Each row below holds a small network's activations on one input, seen along a few directions.
In each table, some parts of the input vary, and every possible input appears once, in random order.
Descriptions start from the smaller parts, as in this example, which fits no table here: one of 6 places along a line, together with either a single point or one of 11 places along a line or (one of 3 separate values, together with one of 5 places around a ring).
Shared parts are said once, and a part with two or three values counts as separate values.
In the rows, 128 means zero.

Other details of the inputs shift rows strongly along two fixed directions, in all tables alike. That doesn't count.

A family of inputs:
x1: [126 150 132 138 154 155 111  49  60 133 122 163]
x2: [184 164  82  75  45  83 240 195 172 129 120  77]
x3: [123  92  83  87 129 182 157 193 193  96  89 141]
x4: [110  98 140 141  62  80 117 169 143 177 160  40]
x5: [136 163 176 158 122 109 100 103  95 153 164 140]
x6: [135 145 145 136 157 131 117  75  92 145 132 138]
x7: [145 108  93  72 164 185 162 175 197 103 111 101]
x8: [146 140 133 111 175 152 134 110 136 128 126 142]
x9: [118  98 156 149  60 116 138 154 135 165 151  21]
x10: [156 153 108  89 221 186 136 107 146  95 102 211]
x11: [127 132  75  91 188 196 131 102 125  89  78 214]
x12: [129 148 134 137 166 135 108  53  69 141 123 172]
x13: [137 162 168 150 132 106 100  94  93 160 168 123]
x14: [146 111  86  78 181 139 153 182 203  82 118  98]
x15: [147 161  95  86 206 170 117 122 150  95 112 230]
x16: [120 153 186 195 103  65  96  58  46 151 170  87]
x17: [140 110  69  64 172 144 136 183 202 120 123 110]
x18: [113 106 212 194  20  84 130 159 124 181 163  49]
x19: [126 103  76  81 139 148 136 205 206 109 105 153]
x20: [152 158  99  96 226 158 130 107 141  64 111 199]
x21: [117 138 145 163 125  85 104  76  70 130 147 113]
x22: [114  79 121 119  82 131 153 208 194 132 111  94]
x23: [105 146 172 184  77  74  81  75  48 180 162 124]
x24: [116 148 121 151 160 105 101  59  62 108 123 175]
x25: [ 98  87 143 168  47  68 129 171 135 137 140  53]
x26: [115 131 138 147 128 131 113  89  88 138 113 175]
x27: [105  99 125 137  67  95 118 180 153 156 138  90]
x28: [112  83 109 125  89 104 148 210 189 100 118  84]
x29: [110  74  97 109  82 143 151 190 177 133 110  64]
x30: [141 167 164 149 157 166 118  65  76 123 133 175]
x31: [134 141 127 131 158 128 126 125 133  88 124 164]
x32: [117 130 131 142 136 127 113  82  85 142 116 160]
x33: [124 147 182 169  95 142 118  96  84 140 141 144]
Description of these inputs: either a single point or (one of 4 places along a line, together with one of 8 places around a ring).

A family of inputs:
x34: [153 148 138 125 154 170 136 126 122 117 115 202]
x35: [113 112 180 156  80 120 137 158 140 122 163  52]
x36: [130 159 149 183  92  92 121  80  55 126 119 173]
x37: [121  95  87  97 147  97 128 191 208 121 114 114]
x38: [146 110 140 126 106 162 158 190 183 122 108 104]
x39: [117 118  62 104 194 157 102  98 114  95  96 158]
x40: [125 129 112 105 205 194  94 108 117 128 120 168]
x41: [135 155 138 109 190 180 123 116 133  86 132 181]
x42: [138 148 197 179 101 141 130 104  77 150 138 143]
x43: [134 132 109  86 173 198 153  96 127 119  96 176]
x44: [162 166 127 120  59  36 162 146 110 161 162  39]
x45: [124 120  97 108 209 119 126  98 122  93 106 166]
x46: [170 223 144 127 116  58 131  68  51 165 166 138]
x47: [117 106 103 119 110 113 147 173 171  76 121  84]
x48: [129 119  98  94 153 173 157  96 121 113  94 159]
x49: [139 149  96 115 154 142 143 132 120 103  99 215]
x50: [112 125 140 165 139 131  83  62  64 137 132 114]
x51: [122 152 178 160 104 148 122  47  62 160 129 140]
x52: [117 104 162 184  38  82 157 152  99 140 132  67]
x53: [129  96 120  84 112 181 165 178 183 147 109 106]
x54: [131 130  96  99 197 184  85 119 141 124 117 180]
x55: [125 128  92 106 201 106 115 102 122 101 110 188]
x56: [143 157  96 122 153 140 135 123 122 100  92 217]
x57: [ 99  95 146 154  66 101  89 166 126 184 163  70]
x58: [123  99  95  85  84 144 153 195 201 149 107 113]
x59: [107 132 177 175 131 138  80  65  48 163 154 109]
x60: [108 104 174 168  82 129  87 142 119 178 155  48]
x61: [101 109 141 147  18  86 139 159 137 183 136  76]
x62: [173 197 151 147 136  94 149  37  53 143 165 102]
x63: [129 124  89 107 211 121 121  97 135  86  97 165]
x64: [116 128 183 181 144  88 105  56  64 142 149 116]
x65: [105 112 145 164  41  63 127 170 139 119 153  60]
x66: [141 141 133 116 207 143 100 103 144 123 125 188]
x67: [138 164 167 174  97 116 113 101  81 143 130 182]
x68: [125 137 105 110 198 109 107 106 125 118 119 199]
x69: [122 132  70  83 153 149 148 104 116 114  90 201]
x70: [138  83 107 116 105 145 183 194 180  99  98  87]
x71: [125 150 201 179 154 113  87  65  84 158 152 137]
x72: [101 102 148 154  40  96 152 122  94 164 131  70]
x73: [127 109 124 109 133 156 148 179 196  83 127  84]
x74: [107 127 148 157  55  75 119 171 146 127 157  84]
x75: [125  84 128 105 170 138 143 169 191 119 124  83]
x76: [138 136 136 111 210 145 106 107 137 126 131 191]
x77: [119 136  85  86 139 149 143 121 128 133 102 195]
x78: [177 150 116  92 133 142 178 167 185 145 159  58]
x79: [132 123 120 125 201 129 118  83 128  99 111 149]
x80: [148 144 132 127 172 181 150 103 111  99 102 184]
x81: [132 160 185 185  84 107 114  96  59 155 145 175]
x82: [117 139 144 164 140  65  93  75  81 135 133 150]
x83: [115  95  83 101 129 144 100 186 184 140 124 110]
x84: [134 121 194 184  35 108 132 165 130 166 148  83]
x85: [116  98  84  98  99 136 165 151 158 122  92 102]
x86: [134 133 111 107 191 124 104 127 161 120 118 181]
x87: [129 170 190 169 118 124  91  87  88 127 165 159]
x88: [176 142  97  82 146 145 189 160 190 127 148  52]
x89: [124 142  75  97 147 144 138  90 111 114  87 200]
x90: [112  69  84 100 144 155 127 169 165 116 114  70]
x91: [135 129 126 114 218 153 117  96 145 104 112 157]
x92: [132 113 175 172  62 127 153 158 136 140 128  65]
x93: [115 135 167 161 129 138  69  87  69 172 160 142]
x94: [122 147 101 117 157 119 123 112 110  75 126 185]
x95: [129 104 128 100 116 147 143 213 207 106 146 101]
x96: [142  99 106 122 115 147 171 174 173  93  91 102]
x97: [106  97  73 107 123 127 102 177 170 137 121 110]
x98: [192 200 107  79 192 149 151  98 131 132 150 167]
x99: [127 123 111 105 117 130 130 195 196  98 133 124]
x100: [127 165 189 166 128 139 101  90  94 118 156 141]
x101: [126  87  87  86 111 161 172 161 184 115  88  92]
x102: [132 137 115 105 205 129 105 114 141 121 124 200]
x103: [174 146  71  65 133  95 191 166 167 113 126  58]
x104: [102  94 169 173  74 120  96 137 116 171 153  25]
x105: [136 134 117  86 150 183 140 121 140 141 111 188]
x106: [126 155 158 185  90  90 124  79  39 133 128 175]
x107: [102 139 129 176 116  95  68  62  46 151 140 143]
x108: [103 127 162 165  51  70 120 161 120 137 168  90]
x109: [108 108 178 174  60  93 136 142 118 119 164  44]
x110: [135 142 104 110 185 160 132 102 137  55 111 164]
x111: [111 122 170 158  56  89 119 175 141 140 172  86]
x112: [104  76  61  97 127 125 118 183 163 123 117  98]
x113: [123 142 199 169 160 117  95  75  83 158 156 140]
x114: [ 92  82 128 158  76  94 108 145 103 155 144  41]
x115: [174 220 163 138 115  74 125  66  56 175 178 139]
x116: [104  87  70  97 128 130 111 187 169 138 124 112]
x117: [129 103 128  99  99 172 156 169 182 150 108  97]
x118: [130 151 154 185  99 104 132  76  55 118 115 150]
x119: [132  96 111  85  91 164 155 191 205 150 111 105]
x120: [117  97  89  98 128 126 159 188 179  68 119  95]
x121: [130 142  94  80 156 171 137 116 134 133 103 212]
The inputs of x84 and x118 match in every part but one. If x98 is changed in the same way as x84 into x118, which row does it become?
Answer: x103
The inputs of x114 and x57 match in every part but one. If x63 is changed in the same way as x114 into x57, which row does it become?
Answer: x86
The inputs of x93 and x112 match in every part but one. If x119 is changed in the same way as x93 into x112, which row does it become?
Answer: x89
Describe the family of inputs behind these rows.
Answer: one of 8 places around a ring, together with either a single point or (one of 2 separate values, together with one of 5 places along a line)
Which other rows does x60 become when the place on the ring of 8 takes its other values? List them by row number.
Answer: x39, x50, x54, x83, x97, x104, x107
Which other rows agree with x74 in the place on the ring of 8? List them by row number.
Answer: x37, x46, x49, x56, x61, x68, x77, x97, x108, x116
Which other rows agree with x75 in the place on the ring of 8? List them by row number.
Answer: x35, x43, x51, x59, x73, x80, x88, x91, x92, x104
Which other rows does x113 become when the choice among 2 separate values takes its other values? List them by row number.
Answer: x71
